a = [[137, 126, 129, 131, 122, 133, 129, 120, 128, 126, 123, 128, 125, 129], [133, 123, 139, 137, 116, 135, 128, 116, 131, 130, 143, 129, 130, 126], [130, 140, 121, 136, 133, 136, 123, 131, 121, 139, 125, 135, 119, 130], [128, 134, 125, 126, 126, 132, 128, 131, 123, 124, 130, 139, 126, 128], [130, 134, 133, 135, 112, 141, 120, 111, 126, 139, 140, 140, 123, 124], [119, 133, 136, 127, 122, 127, 119, 120, 128, 130, 126, 132, 127, 130], [121, 118, 139, 130, 141, 120, 128, 132, 130, 136, 113, 103, 128, 136], [129, 123, 118, 123, 130, 119, 134, 135, 135, 124, 130, 130, 131, 123], [137, 125, 110, 131, 122, 134, 133, 135, 127, 118, 127, 119, 132, 123], [127, 128, 134, 127, 138, 120, 133, 144, 132, 132, 121, 117, 130, 137], [130, 124, 132, 151, 111, 137, 112, 107, 131, 133, 131, 134, 125, 133], [133, 125, 134, 135, 124, 130, 120, 114, 122, 128, 137, 125, 124, 134], [128, 122, 134, 138, 121, 129, 125, 117, 125, 126, 144, 131, 132, 129], [120, 130, 143, 138, 116, 132, 114, 112, 127, 136, 131, 135, 129, 129]]
a[-14][0]	137
a[5]	[119, 133, 136, 127, 122, 127, 119, 120, 128, 130, 126, 132, 127, 130]
a[-9][4]	122
a[-14][-3]	128
a[11][9]	128
a[:, 12]	[125, 130, 119, 126, 123, 127, 128, 131, 132, 130, 125, 124, 132, 129]
a[-2][-9]	129
a[-8][-6]	130
a[-3][4]	124
a[1][5]	135
a[-11]	[128, 134, 125, 126, 126, 132, 128, 131, 123, 124, 130, 139, 126, 128]
a[13]	[120, 130, 143, 138, 116, 132, 114, 112, 127, 136, 131, 135, 129, 129]
a[1][-11]	137
a[-3]	[133, 125, 134, 135, 124, 130, 120, 114, 122, 128, 137, 125, 124, 134]
a[-13][6]	128
a[8][-10]	122
a[9]	[127, 128, 134, 127, 138, 120, 133, 144, 132, 132, 121, 117, 130, 137]
a[10][-2]	125
a[-2]	[128, 122, 134, 138, 121, 129, 125, 117, 125, 126, 144, 131, 132, 129]
a[-6][-9]	134
a[12][1]	122
a[-8][-14]	121
a[-9][9]	130
a[7][10]	130
a[-12]	[130, 140, 121, 136, 133, 136, 123, 131, 121, 139, 125, 135, 119, 130]
a[4][-8]	120
a[4][3]	135
a[4][-2]	123
a[:, 3]	[131, 137, 136, 126, 135, 127, 130, 123, 131, 127, 151, 135, 138, 138]
a[-11][3]	126
a[-10][-1]	124
a[1][12]	130
a[-11][1]	134
a[9][11]	117
a[1]	[133, 123, 139, 137, 116, 135, 128, 116, 131, 130, 143, 129, 130, 126]
a[13][13]	129
a[:, 8]	[128, 131, 121, 123, 126, 128, 130, 135, 127, 132, 131, 122, 125, 127]

grid =
[[122 118 135 134 120 111 135 131 126 134 130 154]
 [116 118 138 140 124 115 129 128 128 142 128 147]
 [118 122 141 140 120 117 127 134 125 144 138 142]
 [111 121 142 140 126 113 132 129 129 135 123 147]
 [122 123 140 139 116 115 128 138 123 143 146 140]
 [117 123 142 138 121 117 127 133 126 143 139 142]
 [112 122 135 135 124 121 127 125 132 139 126 141]
 [116 116 136 140 123 116 130 126 127 146 125 148]]
Rows and columns are counted from 0.
(0, 0) -> 122
(1, 11) -> 147
(4, 0) -> 122
(2, 8) -> 125
(3, 8) -> 129
(6, 3) -> 135
(0, 6) -> 135
(6, 5) -> 121
(5, 7) -> 133
(2, 9) -> 144
(0, 4) -> 120
(2, 4) -> 120
(1, 6) -> 129
(5, 0) -> 117
(3, 11) -> 147
(5, 6) -> 127
(3, 10) -> 123
(6, 6) -> 127
(2, 6) -> 127
(0, 3) -> 134
(3, 7) -> 129
(6, 10) -> 126
(7, 3) -> 140
(2, 11) -> 142
(0, 2) -> 135
(4, 6) -> 128
(2, 7) -> 134
(3, 2) -> 142
(2, 2) -> 141
(0, 1) -> 118
(7, 10) -> 125
(3, 5) -> 113
(3, 1) -> 121
(5, 1) -> 123
(1, 0) -> 116

X =
[[124 151 114 127 132 133 123 121 129 127 123 105 138 145 123 129]
 [118 146 137 122 121 128 119 130 128 117  99 133 142 114 119 134]
 [117 154 125 127 134 129 117 122 132 132 117 118 141 129 127 136]]
X[0][0] = 124
X[1][15] = 134
X[2][12] = 141
X[0][1] = 151
X[2][0] = 117
X[1][11] = 133
X[0][7] = 121
X[2][11] = 118
X[0] = [124, 151, 114, 127, 132, 133, 123, 121, 129, 127, 123, 105, 138, 145, 123, 129]
X[0][10] = 123
X[1][9] = 117
X[0][4] = 132
X[1][13] = 114
X[2][14] = 127
X[2][13] = 129
X[2] = [117, 154, 125, 127, 134, 129, 117, 122, 132, 132, 117, 118, 141, 129, 127, 136]

M = [135 105 137 108  99 125 123 122 144 110]
M[0]	135
M[-6]	99
M[1]	105
M[-4]	123

W =
[[139 121 137 125 155 112 117 119 120 124 128]
 [140 140 120 117 141 115 129 123 117 141 139]
 [133 139 117 122 125 125 137 130 124 136 140]
 [119 123 131 137 126 117 149 123 124 130 135]]
W[-4, -11] = 139
W[-3, 10] = 139
W[:, -6] = [112, 115, 125, 117]
W[2, -6] = 125
W[-1, -1] = 135
W[-1, -4] = 123
W[3] = [119, 123, 131, 137, 126, 117, 149, 123, 124, 130, 135]
W[3, 4] = 126
W[:, -9] = [137, 120, 117, 131]
W[-3] = [140, 140, 120, 117, 141, 115, 129, 123, 117, 141, 139]
W[-1, 9] = 130
